Each row below holds a small network's activations on one input, seen along a few directions.
Each table varies a few parts of the input and shows all the possible inputs, shuffled.
A made-up example of a description, with smaller parts first: one of 3 separate values, together with either a single point or one of 11 places along a line or (one of 6 places along a line, together with one of 8 places around a ring).
Shared parts are said once, and a part with two or three values counts as separate values.

Table:
R1: [  7  14 -49  22  -8 -20  11  17  -5  -7   2  13 -26  -3]
R2: [ -6 -13  20 -37  12 -14 -14  16 -21  14  30  -4 -29 -12]
R3: [  7   1  22  10  -7  17  19  19  16  -6  34  47  -7 -35]
R4: [  3  14 -18  20  -6 -10   4  23   4  29  24  29 -23 -22]
R5: [-31 -19  44   7  23  13 -12  -9  15  16   1 -27  14   3]
R6: [-13 -25 -29 -17  20  -4 -24   0   8  -3 -21 -52 -13  20]
R7: [ -1  -8  -2   9 -12  11  13 -12  38  -2 -22  13  48 -10]
R8: [-26  -1  47   9  20  20 -12 -15 -13  19   1  -5  -1   4]
R9: [ 12  15   7  19 -31  -2  22   6  -4  -9  -5  33  26 -11]
R10: [ -5  -7 -60   8  16  -5   3  -1  39  -2 -13  -9  -4  -3]
R11: [ 11  11  -2 -10   0   6 -21 -26 -21 -12 -24 -30   9  36]
R12: [  4  -1  40   0 -20  -5   1  -6 -40 -13  -9 -17  24   7]
R13: [ -7  -9 -25 -10  18   2 -23 -11 -23   2 -17 -30 -27  22]
R14: [-17  -9   8  -9  25   9 -23  -3 -16  40   3 -16 -23  11]
R15: [ -9   0  13  -6  14 -15 -19  22 -32  29  19 -10 -22   3]
R16: [ -6 -11 -29  11  20   2  -1   4  46  36  10   6   0 -22]
R17: [ 21  33 -28  19 -23 -14  16  10  -2 -22  -3  17  10  12]
R18: [ 13 -12  49 -30 -16  -1  14 -10 -31 -26   2 -13  17  -9]
R19: [ -9 -25  34  -9 -11  12  -8 -21   5  -6 -27 -41  38  13]
R20: [  6  -3 -15  -5 -11  -2   9  20  16  13  42  36 -27 -30]
R21: [  5 -19 -12 -36   4 -28 -10   7 -27 -20   7 -18 -36   7]
R22: [ 20  -1  11  -5 -31   8  35   5   5 -23  12  38  22 -20]
R23: [  4  -5  -5 -15   0   1 -23 -16  10 -18 -28 -52  22  36]
R24: [-19   7  52  12  10  -1  -7   8 -29   7  14  -2   0  -5]
R25: [ 26  15 -24  -6 -25  -9  28   8  10 -35  14  25   5   9]
R26: [ -3  10 -52  13   7   1   6  -7  10   3 -16   9 -24   1]
R27: [ 19  16   3  -4 -10 -16 -11   0 -38 -24 -11 -27   6  31]
R28: [  0  -3 -20  -6   7 -22 -16  16 -39  -9  -4 -26 -28  18]
R29: [  7  13 -39   6  -3   0   5  -9  43 -16 -18  -4  32  14]
R30: [-20 -27   4 -13  30   2 -24   6  14  37   3 -38  -7   8]
R31: [  0  16  19  32  -3   5  11  17   7   9  17  42  -3 -28]
R32: [ -3  -7  35  -5 -10  18  -8 -31 -24  -1 -23 -18  26  14]
R33: [-10  -9   9  26  20  14   5  -2  47  17   5  21  20 -25]
R34: [ 25   2  12 -35  -8 -18   1  -5 -26 -36  -1 -20  -1  20]
R35: [-10  10  16  26  11  23   8  -4  22  19  -2  39  -1 -20]
R36: [ 11  30 -32   8  -9   6   9 -14  14 -11 -22  13  14  16]
R37: [  9  -5 -45  -3 -14 -19  17  12   8 -20  20  22 -31  -7]
R38: [ -7   7 -21  12  10  11   3   0  20  39   3  24 -23 -16]
R39: [  3   9   3  10 -16  19  16 -17  11   2 -25  31  30  -6]
R40: [-12  -4  59 -16  10   4   3   5 -20  -7  26   1  -7 -20]
What do these inputs look like to the network?
> one of 2 separate values, together with one of 4 places along a line, together with one of 5 places around a ring
The inputs of R35 and R26 match in every part but the place on the ring of 5. If R3 is changed in the same way as R35 into R26, which row does it become?
> R37
The inputs of R6 and R23 match in every part but the place on the ring of 5. If R1 is changed in the same way as R6 into R23, which row does it become?
> R17
Which other rows does R15 become when the choice among 2 separate values takes its other values? List them by row number.
> R4
Which other rows does R33 become when the place on the ring of 5 takes its other values? List them by row number.
> R7, R10, R16, R29
Which other rows does R22 become when the place on the line of 4 takes its other values? List them by row number.
> R7, R9, R39

Table:
R41: [  2   8   2   9  -4   5  17   9  13   3  20  38  -7 -24]
R42: [ 1 -3 19  2 -7  7  6 -4  8 -6 -4 -1 26 -3]
R43: [ -4   9   8  19   2  12   8   3  13  15   8  30   0 -18]
R44: [-12 -15   9  -6  13   2 -10   1   5  19   5 -10  -6  -7]
R45: [ -3   4 -30   7  10  -5  -9   1   5   5  -8 -12 -11  12]
R46: [  4   1  35  -4 -11   0   0  -3 -21 -12   0  -7  17   5]
R47: [  7   9 -32   5  -7  -1   3  -9   6  -7 -19  -1   6  12]
R48: [  4   2 -35  -1   4 -11  -2   8   5  -8   3  -5 -19   7]
R49: [-11  -7  33   5   7  15   3  -3  10  11   8  12   8 -17]
R50: [  3  -6  -7 -10  -3   4  -3 -15   4 -11 -19 -18  14  15]
R51: [ 16   6 -37  -2 -13  -7  10  -1   7 -20  -8   7  -3   6]
R52: [ -4  -5  11 -14  11  -8 -18  -2 -25  -5  -5 -33  -8  19]
R53: [ -8  -2  47  -1   1   9   0  -2 -20   4  10   4   1  -9]
R54: [ 14  10 -11   8 -17  -6  20   9  12 -15   7  26   9 -12]
R55: [  7   0  11 -17  -7  -2  -8 -12 -25 -16 -15 -24   7  21]
R56: [  1  -2 -19  -2   2  -8   3  14   7  11  17  14 -21 -12]
R57: [ -5   0 -15   7   8  -1  -4   7   6  22   7   6 -14  -7]
R58: [ -8 -11  24 -13   8  -3 -13   3 -25  12   7 -15 -12   1]
R59: [  5  12  -6  16 -12   2  11   2  12  -2  -4  18  16  -5]
R60: [ -8  -9  -6  -7  15  -2 -15  -5   4   1  -8 -29  -3  13]
The inputs of R55 and R51 match in every part but one. If R46 is changed in the same way as R55 into R51, which row does it become?
> R54
What do these inputs look like to the network?
> one of 4 places along a line, together with one of 5 places around a ring
Which other rows does R57 become when the place on the line of 4 takes its other values? List them by row number.
> R44, R56, R58
Start at R49 and move only the place on the ring of 5, one step at a time. The first step leads to R42. Which rows follow, in order?
> R50, R60, R44
